Each row below holds a small network's activations on one record, seen along a few directions.
Each row is followed by the record's values for the fields U, P, L, J, Z, M.
Not every record has every field; a missing one is left out.
The largest differences between rows may come from other fields.
Random noise pushes rows far along 14 fixed directions. That doesn't count. These rows show it; they differ only by the noise:
[-279 -287   21  -10  369   14  228  -84  -67   -1  145   82  -60   58
  208   45    1  330 -150  -40   20  129  -70  -11   60   75   28  102
  117  112]
[-135  -60 -190  -82   37  623  -33   51  279   74 -166   78  106 -130
  213  216  341  696 -118 -143  205  125 -288  225  156 -231  -40  302
 -424  395]
[ 315  144  103   28   58    1 -118  -38  496  161  -87 -269  -25 -449
  310  238 -217 -220  -38 -120  -32  -15  117 -189   56  -22  269  336
  148  -80]
[-406   82 -129  105 -198  122  212 -182  163 -381  162 -117 -200 -342
  190    0  160 -163  -51 -213  -85  -21 -262   14  131  205  135  -73
 -238  -11]
[ 356  -92 -115   38  -74   29 -237  242   54  -66 -154 -122  -16  197
 -315   18  248   20 -216   35  273  159  -60   10  283   20    3 -223
 -717 -207]
[ -47 -362   54   43  517 -219  241  -89   94   83  160 -103 -102 -164
  496   55 -193   40 -126 -177 -210  182  273 -313   54  -62  107  -67
  427 -109]
[-153 -119 -292 -168  -61   44 -197    0   23  -49 -133 -308   87 -559
  214  -50  135  -95  -82 -207  -45  163   -7 -244  319  -71    4 -143
 -425   28]
[-100   33 -199 -223  198 -187   98   57 -171 -490  273 -194 -385  162
  -15  -47 -493   78  -96 -388  103   -4 -306  376   22 -119   38 -307
 -176  185]
[ 264  128  244  185  -63  180  -20  349  267 -123  226   63    4  160
  255  308  -50 -249 -477 -153  192 -229  256 -129  438  203  192  250
  -34  130]
[-176  221  -34 -117 -320  173  -53 -102    4   29   37  -19   74  -85
  -93   18 -147 -263  -89  -44  127 -195  -33  -50   49   33 -330  148
  -30  196]
[  88 -191   71  260  -69  -30  124   57 -100   11  100 -140   28 -101
  116  116  432 -247 -289   23   96   49  -38 -285  529  361  -62  319
 -252  -89]
[ 171  310    7 -218   50   64   -8   30   55 -146  126 -420 -172 -294
  -25  108  -47 -233  264 -382   48 -179 -248  253  256 -161   47  232
   59  223]
[ 364   72  -38   56  -44  -85  137  232 -371  489  -19 -227  -55 -121
  158  263    4   -4  324 -245  -89 -275 -111  391 -165 -353  -28   75
  213  483]
[  -5  234  408 -142  334 -252  193 -210 -146   39  324 -122 -353   87
  -55   88 -376 -244  374 -298  163 -195   -1  222   83  -97  161  448
  272   31]
[ 393   58  -48  133  -52   72   45  232   80   77  -12 -118  -81  132
   -4  230  -42   70 -135  -67  112 -108 -174  236  -47  -45   -3   61
  -31  192]
[ -22   78  100 -248  112 -177   39 -357  200  -12   94  -14  -58   -5
 -281  -83 -132 -162  141  228 -255   54 -128   81 -161  118 -115 -167
  390 -314]

[ 404 -117  213   54  100 -133  139 -128 -134  149   97  -56  -76  125
 -112   55  490  -81  247  -15 -172  134  -48  159  392 -260 -171  147
 -105 -162] | U=u1 P=p2 J=j2 Z=z2
[  84  266   54  -88  143  349  -72   98   55  -38  -52 -128 -210  180
 -484   32   41  194  254 -200  536 -155 -278  353   -7 -230   24  220
 -245  154] | U=u2 P=p1 L=l1 M=m2
[ 160 -125  -34    9    0  -70  -79  -48  240  111 -147   97   33   66
   98   -5 -155   29 -158  117  -54  162  186 -182 -132 -105 -126 -170
  -21 -191] | P=p1 L=l1 J=j2 Z=z2 M=m2
[  91 -210   39  159 -205 -186   19  -94  -77  304    9  130  293 -174
  396  132  -44  -98 -238  119 -185  145  152 -363   97  158 -155  383
  191  105] | P=p2 J=j1 Z=z2
[ 146  156  430 -253  259  -83  -72  -40  110  218  113  412  -67  188
    8  236  177  416  362  162 -198  -12  -44  671   11 -112  577  196
   56  -11] | P=p1 L=l1 J=j2 M=m2
[-524 -298   73 -226  613  -58  188 -162 -426  -42   66 -172   -2   24
 -143 -341   29  -29  240  -87   55   56  165 -297   46  -25 -176   -1
  465   -3] | P=p1 L=l2 J=j2 Z=z2 M=m2
[-191  178  169   79 -262   59 -175   72 -113  428  -74  231  124   92
  145   80 -480 -130   -2 -103  446 -227  670 -389 -179 -134  -19  221
 -181   97] | P=p1 L=l2 M=m1
[ 204   11 -228  248 -177  179 -116  250  228 -173 -269 -152  -65   87
 -325  -69   27    4 -206  137  351   33 -137 -104 -202  134   28 -177
 -331  -98] | P=p1 L=l1 J=j2 M=m2
[ -58   40  -38 -158  101  -29  -94  -44  -37   17 -118 -229  104 -185
 -106 -139  147  -89  313  -46   18   90  196 -246   88  -97  -42 -101
   17 -173] | P=p1 L=l2 J=j2 M=m1
[ 353  125   56 -124 -133 -190 -290  148  249  -86  105 -173   -4 -350
  303  106   -9 -435 -166 -243 -158   11  300 -207  534   77  331 -151
 -220 -284] | P=p1 L=l2 J=j1 Z=z2 M=m2
[  43 -106   35  312  199   48  310  366 -120 -260  268 -172 -178  -18
  253   50  221  -75   61 -377 -170 -137   12  150  124  -95  361 -238
  314  360] | U=u1 P=p2 J=j2
[ -47 -201 -118   80  221  221  183 -106  275 -270   38 -186 -136   75
 -224 -243  243 -133  -38  -86   11  177   81 -347  111  -96 -341 -425
  150 -336] | U=u1 P=p1 L=l1 J=j2 Z=z2 M=m2
[-374 -147 -143  101   42 -399   67 -117 -290 -308  -63 -152 -163 -182
 -191 -255  150  -32  315  -69    3  204 -211  -76 -115  278  475 -220
 -475 -242] | P=p2 J=j1 Z=z1
[-313 -312 -180   14  133  243  -15  312  -20  -78   55 -103  305 -321
  282  -35  285  181 -399   45  -60  -35  -24 -289  195  347   83 -140
  295  394] | P=p1 L=l2 M=m2
[-267  -77   69 -285  330 -191  -69 -343  154 -117   58  -32   -4 -325
   -4 -123 -250   81   60  247 -200  130 -254   50  -56  320  286  165
  360 -158] | P=p2 J=j1 Z=z2
[-333   92  370  274   92  118  308  -84  -73   46  298  105 -182  156
  -20   55 -101 -115  139 -136  476 -323  119  -78  -67  270  212  511
  183  149] | P=p1 L=l2 J=j1 M=m2
[-112   56 -127   19   -1  254  144 -144  131   60  -51  108  -87  163
   -3  -28  -34  278  101 -142  189   38   40   -5 -228 -181 -341  -71
   -6  -50] | P=p1 L=l1 J=j1 Z=z1 M=m2
[ 265   48   46 -108  208 -213 -118  -94    9  247 -170 -231  -87  -98
 -146  -66 -188 -199  397  -94  -56   61  124   -9 -115 -432  -58  -54
   51 -218] | U=u2 P=p2 J=j2
[-362 -261  175  -39  316   93  -98 -118  108  -71   72  395   40  279
   41 -141   49  158 -236   31  153  187  507 -306  240  -53   76 -220
 -324 -249] | U=u1 P=p2 J=j2 Z=z1
[-258  140  134 -134 -113 -400    7 -476  -44   89    0  -80   41 -266
  -36 -121 -487 -506  153  254 -125  -90   38 -268 -230  341  -91  279
  452 -242] | P=p1 L=l2 J=j1 Z=z2 M=m2
[  26   69  -65 -241  -79 -218  -58 -202 -183   33   53  -29 -203 -130
   10  -64 -188   41  175 -169  -78   55 -187  352   15 -305  -36  -92
 -348  -72] | P=p2 J=j2
[ -80  145  415 -102   83 -128  131 -324    2  149  252  389 -244  437
 -291  -49 -232 -152  209   62  123 -108  270   83 -139 -119 -102   -6
   79 -334] | P=p1 L=l1 J=j2 M=m2
[ -47  -71  134  165   19  110   83 -181   41  103  -31  -34  -12   43
  -98  -28  109 -119  130  -61  323   32  179 -344  132  -48 -169  317
  -74 -165] | P=p1 L=l2 J=j1 M=m1
[-324 -139   64  -54  147   87  103  -29 -249  149   93  274   52  129
 -239   -7  137  392   -3  229  -48  -59 -306  430 -157  145  112  -50
  188  338] | U=u1 P=p2 J=j2
[ 195  -91  145  292   36 -408   72  -40  253   17   83   91 -170 -190
  309  165 -171  -38 -270  306 -193  104  -94  -17 -187  509  634   67
  113 -319] | P=p1 L=l1 M=m2
[  45  224   55 -190   13  236   48 -195  469 -207   73  -83 -101 -225
  211   13    7 -211   19 -163 -173    3   20  -38  242  -95 -144  166
  193 -144] | P=p1 L=l1 J=j2 Z=z2 M=m2
[  75  -80   45  -89  334  -58  -42  -40   63   22 -159 -123   20  217
 -461 -174 -103   39  255  169  102   29   23  -33 -281  -36  -64 -159
  424 -190] | P=p1 L=l2 J=j1 Z=z2 M=m2
[-225  179 -219 -345 -133  244 -423  -38  352    6 -263  -36  304 -567
  164  -72  -99   -1   95   33 -320   14   93 -106 -179 -178   83 -185
  161  121] | P=p2 J=j2 Z=z1
[ 167 -206  111  124  220  109   48   68  147  184   24  341   66  488
   62  126 -358  389 -492  239  142   13  112   26 -267    5  -82  184
  263  101] | P=p2 J=j2 Z=z2
[-261   96  327 -170  125   62  111 -358  -74  273  205  466 -108  381
   17   61 -225  134  -16  168   52  -67   95  140   -5  -49 -280  276
  121 -154] | U=u2 P=p1 L=l2 J=j2 Z=z2 M=m1
[-198 -288  -76  216   31  219 -137   90  217   94 -230  229  169  -84
   49   18  296  526 -241  309  118  199  -36 -123 -180  330  393  -15
 -392  -24] | P=p2 J=j2 Z=z1
[ -18  -56   66  -97   91  181   60   78  -72  -34  219  -13  215  -64
   27   36  158   13 -203  -41   43  -84  -50  -91  403  218 -234  377
  393  293] | P=p2 J=j1 Z=z2
[ -94   38  -78 -113    5  308   54 -112  107    5   -8   22  -32   44
 -240  -32  305  295  281    7   35    2 -219  276  -13 -132  -78 -101
  -50   25] | P=p1 L=l2 J=j1 M=m1
[ -98    0   41 -194  197 -410  159  -33 -425  -12  234  -90 -160   -5
  209  -14 -166 -140  288 -193 -321  -74  118   40  104  -93   31 -163
  253  -38] | P=p1 L=l2 J=j2 Z=z1 M=m1

Here are new rows. What are their fields?
[-150  100   65   -2  240   76  -95   -4  308 -194  -60 -270  -35 -329
 -135  -69   56   77  234 -200  364   63  -30 -187    1  221  514  102
  -93 -101] | P=p1 L=l2 J=j1 M=m2
[ 246  -67  -19  163  -90  156  -31  432 -128 -207   72   23    0  278
   29  174  246   39 -362   25  199 -106  -94  122  429  269  147   86
 -345  118] | P=p1 L=l2 J=j1 Z=z2 M=m1
[ 672  161 -322  112 -514  -21  -23  -31 -115  111 -291 -445  -68  -21
 -637  -75  488 -150  353  115  -11   73 -622  402  -45 -197 -564  -37
 -397 -186] | P=p2 J=j2
[-435  109 -117  134 -114  200  273 -360  105  -50  -42  -23 -160 -173
  -17 -152  108 -109  351 -147  -82   -7  -97  -12 -330 -263 -252 -134
   39 -107] | U=u2 P=p2 J=j2
[-186  361  113  206 -271  509  239 -320  605 -100   57  137 -214 -271
  220  203  179  219  281 -265  -67 -102 -276  391 -239 -182  389  227
 -115  159] | U=u1 P=p2 J=j2 Z=z2
[ -25 -187  280  139  171 -300   47 -181   88  119  147  272  -60  160
  259   19 -338  -33 -191  -46   84  142  465 -426   83   88  151  260
   11 -311] | P=p2 J=j1 Z=z1
[  67 -515  -32  -62  688 -266 -200  340 -148  178 -123 -231  238 -259
  211 -120    7  139  -59  -70  -15  260  446 -553  137  120  388 -189
  259  -35] | P=p2 J=j1 Z=z1
[ 283   11  -38  -29   15  -42 -135  263  -97   57  -73 -188   46 -201
  264  173 -127  -57 -136 -196  -48  -94   70   53  236 -170   56  202
  -32  244] | P=p2 J=j2 Z=z2
[  29 -117    1  -77 -152  -28 -150 -241 -212  368 -217 -123  147 -343
  -20  -43  697 -197  270   65 -135  198   48 -118  500 -198 -215  192
 -470 -236] | U=u1 P=p1 L=l2 J=j2 Z=z2 M=m2
[ -16 -129  230  121  303 -142  -49  274   98 -241  118  173  -45  224
  302  -17  -67 -109 -188 -205  -27    9  616 -353  290  -58  476 -247
 -126 -196] | P=p2 J=j2 Z=z1
[-307  299  107  114 -447  536  138  -47  134  -23   35  279  231  270
 -342  -74   21 -264  -18  -28  300 -356  199 -243 -155   50 -523  161
  281  222] | P=p2 J=j1 Z=z2
[ 200   82   44 -302   98 -140 -138 -218   64   43  -87   42 -105  100
  -24    4 -185  265  272  -51  -10  254 -110  273   38 -377  -45  121
 -407 -208] | P=p2 J=j2 Z=z2
[ 127    7 -133  -37   42  132   29   79  192 -161   98 -131   35  -42
 -208  -82  137   23   91  -90  -47  -12  -62   -5 -108   54  -67 -345
  246   22] | P=p2 J=j1 Z=z1
[ 247  167  274 -100   90  -90 -124  350  -65   31   99 -108  118 -123
  281  238  -74 -242   21 -164  -68 -271  214   20  306   49  339  260
  307  229] | P=p1 L=l2 J=j2 Z=z2 M=m2
[ 424    5 -169 -251 -299 -434 -107 -205 -321  211   -7 -150  -51 -239
  184   81  -99 -172  -61   96 -467   89 -316  365  200 -103 -249    0
 -257  -83] | P=p2 J=j2 Z=z2
[-479  -50   13 -192  -68   25 -254    6 -333  407 -328  298  379    8
 -284 -197 -184  223  174  358   83  -72  142  -36 -483   47   20  -78
   34  258] | P=p2 J=j2 Z=z2
[-342 -181 -177  133  317  190  288   -2  171 -404  -72  -15 -124   30
  -82 -215  530  236  165   84 -219  165 -204  -33 -112  105  176 -382
  211 -205] | P=p1 L=l1 J=j2 Z=z1 M=m2
